These are the activations of a small neural network, seen along a few directions. Each row is one input.
In each table, some parts of the input vary, and every possible input appears once, in random order.
A made-up example of a description, with smaller parts first: one of 3 separate values, together with either a single point or one of 9 places around a ring or (one of 6 places along a line, together with one of 8 places around a ring).
Shared parts are said once, and a part with two or three values counts as separate values.
In the rows, zero is written as 128.

Other details of the inputs shift rows strongly along two fixed directions, in all tables alike. That doesn't count.
These rows show it; all are for the same input, with only those details redrawn:
[136 127 128 115 143 140 140  91 143 146 138 119]
[126 112 147 194 101 145  81 127 129 123 104 137]
[126 135 172  99 153  90 141 193 147 133  46 128]

A family of inputs:
x1: [121 135 131  87 120 122 134 129 125 134 172 127]
x2: [129 124 123 185 101 146  72 137 128 128 101 147]
x3: [141 102 132 102 151 146 144 128 132 132 159 121]
x4: [122 150  87 154 155 120 156  74  78 161 176 101]
x5: [136 127 128 115 143 140 140  91 143 146 138 119]
x6: [123 103 138 196  94 112  70 129 124 117 136 158]
x7: [133 114 132  93 138 155 145 121 128 143 135 112]
x8: [ 95 146 140 108 170  82 146 225  76 131  70  95]
x9: [140 130  98  84 126 141 138 130 116 127 124 118]
x10: [125 106 122  89 134 122 132 123 127 136 166 130]
x11: [142 150 104 114 130 124 148  94 123 108 142 136]
x12: [115 160 157 109 129  62 161 208 152 109  75 133]
x13: [105 113 120 187  84 156 104 142 112  81 140 147]
x14: [121 131 145 193  80 113  76 134 121 116 143 157]
x15: [146 143  93 109 128 129 135 100 128 131 130 128]
x16: [124 146 108 126 134 122 166 103 140 107 155 144]
x17: [104 145 156  90 123  84 155 225 141 103  83 120]
x18: [147 116 128 126 155 131 140  97 147 136 164 128]
x19: [133 136 109  87 128 137 150 124 112 103 136 124]
x20: [135 125 110  87 136 154 133 132 127 148 129 122]
Question: The inputs of x4 and x8 match in every part but one. If x5 is changed in the same way as x4 into x8, which row does it become?
Answer: x7
Question: What do these inputs look like to the network?
Answer: one of 2 separate values, together with either a single point or one of 9 places around a ring
Question: A walk changes only the place on the ring of 9. It starts at x6 and steps to x18. List the rest of the walk in order.
Answer: x5, x2, x15, x11, x16, x12, x14
Question: Change only the choice among 2 separate values in x17. List by row number the other rows that result.
Answer: x12

A family of inputs:
x21: [136 151 143  36 181 103 186 136 160 144 123 122]
x22: [ 95 142 137 183  90 111 112 171 115  98 117 126]
x23: [123 133 171 104 155  67 147 219 151 124  39 143]
x24: [137 147 140  28 174  92 181 130 163 137 116 118]
x25: [124 111 140 190 101 143  90 126 103 129 117 124]
x26: [112 150 110 192  85 123  95 142  97 109 124 136]
x27: [122 116 142 185 118 119  95 145 131 121 110 145]
x28: [149 148 136  41 170  94 192 132 166 145 117 129]
x29: [114 128 172  92 155  78 135 238 139 129  51 127]
x30: [126 117 116 113 133 150 147  74 135 146 176 124]
x31: [113 124 114 194  93 146 111 150  99  81 123 133]
x32: [138 143 144  29 162 105 192 136 157 148 120 123]
x33: [130 116 137 176  87 156  91 125 120 118 111 141]
x34: [113 140 182  99 162  70 137 223 141 123  47 133]
x35: [113 133 109 182  92 120  79 152  85 114 122 140]
x36: [141 122 104 115 141 152 138  82 117 155 174 101]
x37: [116 133 182  89 144  84 144 225 147 122  43 141]
x38: [122 132  95 120 126 144 170  91 122 107 194 122]
x39: [134 120 128 191 106 146  90 126 129 117 108 146]
x40: [126 108 141 155  96 129  83 158 137 111 107 138]
x41: [153 134 102 117 132 151 146  66 141 141 159 129]
x42: [118 129 183  99 148  71 144 217 130 132  53 124]
x43: [145 123 111 102 122 157 137  85 145 142 182 123]
x44: [141 132 106 107 135 151 133  62 137 133 160 118]
x45: [130 125  86 109 138 151 152  93  98 108 188 113]
x46: [119 107 144 168 104 134  90 165 128 121 110 137]
x47: [135 120  97 110 138 163 139  82 126 149 168 112]
x48: [117 108 134 186  98 152  90 129 112 123 109 137]
x49: [127 151 121  21 171  81 194 158 115 133 140 128]
x50: [131 135  85 104 132 142 143  88  89 127 185 126]
x51: [119 109 126 186 107 153  78 144 110 126 118 127]
x52: [130 134 170  90 146  61 140 215 159 114  34 144]
x53: [114 111 134 189 105 150  86 130 109 126 114 133]
x54: [136 115 129 174  89 159  82 139 122 119 114 135]
x55: [129 115 126 196 108 141  93 124 122 121 107 143]
x56: [126 117 125 198 114 138  88 125 118 124 113 140]
x57: [131 134 108 120 152 151 137  70 125 146 168 114]
x58: [126 108 148 173 107 126  90 159 118 127 120 125]
x59: [141 147 133  45 181  97 191 135 165 146 118 128]
x60: [134 127 108 109 134 165 144  72 131 145 163 122]
x61: [147 128  96 114 135 143 139  61 143 136 156 125]
x62: [132 126 158 164 101 129  94 149 137 111 106 146]
x63: [123 141  87 108 125 120 136  88 108 140 197 129]
x64: [147 139 112 110 132 158 140  67 136 138 163 122]
x65: [137 129 124 122 143 135 140  70 129 146 183 112]
x66: [113 112 135 164 103 119 106 180 100  81 126 139]
x67: [ 99 142 117 201  85 134 102 146 102  99 122 119]
x68: [122 132 174  85 147  86 136 240 149 123  46 135]
x69: [141 121  94  99 128 158 130  76 135 139 164 113]
x70: [131 137 138  23 166  95 186 133 159 143 115 119]
x71: [142 143 138  56 184  81 192 131 148 155 123 113]
x72: [135 122 104 102 126 154 138  64 133 138 158 119]
x73: [121 158  91 120 118 121 152  84 119 134 194 124]
x74: [128 124 139 185 105 153  83 130 123 114 110 140]
x75: [140 126  99 107 136 168 137  84 133 146 169 116]
x76: [129 121 143 194 109 138  85 125 107 123 116 124]
x77: [134 132 108 117 145 155 142  68 129 143 164 118]
x78: [135 117 131 200 110 132  92 121 112 127 115 131]
x79: [122 119 116 115 139 147 143  75 131 149 180 121]
x80: [118 118 155 176 111 127  92 150 130 114 106 143]
Question: What do these inputs look like to the network?
Answer: one of 2 separate values, together with either one of 6 places around a ring or (one of 4 places along a line, together with one of 6 places along a line)
Question: The inputs of x78 and x71 match in every part but the choice among 2 separate values. If x77 is changed in the same way as x78 into x71, which row does it become?
Answer: x80
Question: Change only the choice among 2 separate values in x79. List by row number the other rows that result.
Answer: x53
Question: Change only the place on the line of 4 in x36. List by row number the other rows that result.
Answer: x25, x76, x78

A family of inputs:
x81: [121 127 136 131 123 118 124 171 127 109  99 139]
x82: [129 120 121 125 133 141 141  82 138 138 166 123]
x83: [134 131 129  66 144 117 152 141 137 135 127 118]
x84: [128 120 110 168 100 144 102 126 116 109 138 142]
x85: [122 123 147 144 131 108 114 151 126 137  97 133]
x86: [136 127 145  80 144 112 152 128 151 140 123 130]
x87: [129 135 133 107 153 118 138 125 134 149 125 123]
x88: [134 137 116 114 117 143 137  87 140 133 160 128]
x89: [137 125 118 122 134 145 135  91 147 140 164 131]
x90: [130 127 114 121 131 139 138  87 137 134 166 117]
x91: [119 144 123  82 144 118 166 142 128 130 125 115]
x92: [134 128 137  88 151 110 160 132 152 141 124 130]
x93: [122 119 118 171 109 141  92 123 107 130 136 124]
x94: [139 136 108 134 133 133 140  85 123 130 161 125]
x95: [121 112 126 173 111 141  95 119 107 133 135 130]
x96: [130 139 127  98 152 107 145 128 134 148 121 116]
x97: [126 135 133 143 128 105 117 151 121 126  95 136]
x98: [139 126 118 110 124 140 130  86 144 136 164 125]
x99: [131 143 133  98 155 107 161 129 133 131 122 123]
x100: [122 132 127 141 127 114 116 158 108 124  99 132]
x101: [119 133 133 132 114 121 125 172 126 115  99 134]
x102: [118 108 130 170 106 147 102 123 116 119 140 131]
x103: [134 128 106 120 135 142 139  93 117 138 170 109]
x104: [131 129 132  93 154 116 158 132 123 141 131 116]
x105: [130 122 129 179 108 135  99 117 120 123 137 126]
x106: [119 138 138 141 121 117 127 166 112 119 101 124]
x107: [121 137 126  80 153 115 165 141 128 123 124 119]
x108: [126 130 103 123 136 142 135  89 113 139 162 121]
x109: [133 127 110 102 127 148 138  91 128 125 166 128]
x110: [135 124 102 107 132 145 142  99 132 136 169 118]
x111: [134 136 137 106 153 118 148 127 136 141 130 122]
x112: [117 123 139 133 123 118 119 169 122 116 104 123]
x113: [120 121 129 175 106 140 105 114 126 109 136 138]
x114: [123 138 141 136 117 112 128 165 140 118  94 138]
x115: [125 123 122 175 104 136 104 114 123 109 135 139]
x116: [132 141 112 132 128 138 144  87 126 136 162 119]
x117: [141 124 160 121 149 125 123 164 147 138  36 125]
x118: [127 124 154 145 131 107 123 156 128 128  99 131]
x119: [117 128 117 173 103 144  99 122 105 128 133 128]
x120: [138 119 150 120 144 138 118 169 132 136  45 120]
x121: [128 141 126  90 155 114 163 137 120 129 126 118]
x122: [134 131 111 122 132 139 143  88 142 128 161 134]
x123: [126 119 139 138 123 129 114 162 131 123 112 136]
x124: [121 125 151 140 129 121 118 154 138 123 107 133]
x125: [116 138 144 138 119 112 129 161 133 116  97 130]
x126: [130 117 125 172 102 140  97 120 136 120 137 137]
x127: [119 140 138 143 123 110 120 154 123 131  96 130]
x128: [120 112 130 169 109 151  97 126 118 119 142 130]
x129: [121 133 140 143 131 108 118 152 123 126  95 135]
x130: [127 117 131 174 113 147  98 125 111 124 141 128]
x131: [133 133 144 126 118 107 118 157 137 112  94 145]
x132: [128 124 116 175 107 140 104 123 102 113 137 132]
x133: [129 120 133 165  98 142  96 112 132 111 135 146]
x134: [124 114 142 136 122 121 119 166 129 122 104 137]
x135: [123 124 123 159  89 151  98 124 117 114 138 136]
x136: [128 130  99 116 131 143 144  93 118 123 166 121]
x137: [139 124 126 115 127 147 127  86 146 139 164 132]
x138: [137 120 119 103 130 151 131  96 133 138 168 125]
x139: [133 123 137  72 145 119 153 136 137 138 128 124]
x140: [137 142 123  89 148 104 160 137 146 127 117 134]
x141: [135 138 123  70 143 113 155 143 131 124 120 129]
x142: [127 132 127 102 153 123 139 132 123 148 129 118]
Question: What do these inputs look like to the network?
Answer: one of 2 separate values, together with either a single point or (one of 5 places along a line, together with one of 6 places along a line)
Question: The inputs of x134 and x92 match in every part but the choice among 2 separate values. If x142 is changed in the same way as x134 into x92, which row does it become?
Answer: x87
Question: Change only the place on the line of 5 in x110. List by row number the other rows that result.
Answer: x83, x93, x103, x112
Question: Change only the choice among 2 separate values in x121. List by row number the other rows that result.
Answer: x99
Question: Change only the place on the line of 6 in x114. List by row number the other rows that result.
Answer: x89, x92, x122, x126, x140
Question: Change only the choice among 2 separate values in x124. List by row number the other rows that result.
Answer: x128

A family of inputs:
x143: [128 125 162 167  98 105  95 167 145 118  67 136]
x144: [131 116 121 118 152 149 127  79 122 155 160 123]
x145: [112 135 123 211  87 159  98 117  97 119 127 124]
x146: [149 136 126 125 135 129 133  78 140 149 154 117]
x147: [128 118 119 101 120 154 134  74 155 143 165 125]
x148: [119  95 152 165 119 126  87 176 118 122  69 139]
x149: [137 141 115 101 131 155 144  81 155 133 150 139]
x150: [120 163 119  72 158  91 168 183 113 127  86 100]
x151: [125 147 155  66 163  82 189 180 124  90  80 123]
x152: [120 134 148 169 109  85 120 195 123 107  82 157]
x153: [148 130 130  84 162 106 158 171 146 130  75 124]
x154: [130 134  92  85 120 136 138  98 101 138 183 126]
x155: [123 148  95 107 136 107 146 102 124 119 174 131]
x156: [115 142 132  68 152  78 155 178 132 122 130 129]
x157: [135 129 157 102 160 107 133 146 132 149 108 122]
x158: [112 127 107 117 150 139 162  97 136 141 183 111]
x159: [138 144 153 104 165  95 141 148 133 144  88 125]
x160: [139 118 126 112 122 144 132  75 151 148 169 115]
x161: [111 119 109 192  85 157  77 139  90 114 146 114]
x162: [106 124 117 219 102 143  96 121 117 109 140 133]
x163: [124 113 129 205 111 152  73 103 107 129 119 143]
x164: [131 131 113 103 122 144 142  72 157 138 147 128]
x165: [123 130 101 185  72 138  77 123  84 105 138 148]
x166: [149 122 113 105 136 163 138  95 146 135 170 126]
x167: [108 118 132 202  85 165  93 129  98 125 140 122]
x168: [137 116 102 117 149 144 140  81 126 145 135 124]
x169: [115 118 156 168 105  95 112 200 123 112  97 155]
x170: [145 123 132 122 133 139 126  79 139 152 171 115]
x171: [129 119 119  89 141 146 169  86 119 109 187 114]
x172: [118 120 168 152 102 133  88 186 144 109  75 155]
x173: [144 115 135  82 157 119 150 165 144 135  99 121]
x174: [146 145 140  79 156 111 159 174 155 124  81 132]
Question: What do these inputs look like to the network?
Answer: one of 2 separate values, together with either a single point or one of 6 places around a ring or one of 9 places around a ring
Question: The inputs of x169 and x152 match in every part but the choice among 2 separate values. If x173 is changed in the same way as x169 into x152, which row does it become?
Answer: x153
Question: Change only the place on the ring of 9 in x149. List by row number the other rows that result.
Answer: x143, x146, x153, x159, x163, x164, x168, x174
Question: Change only the choice among 2 separate values in x155. List by row number the other rows that result.
Answer: x156
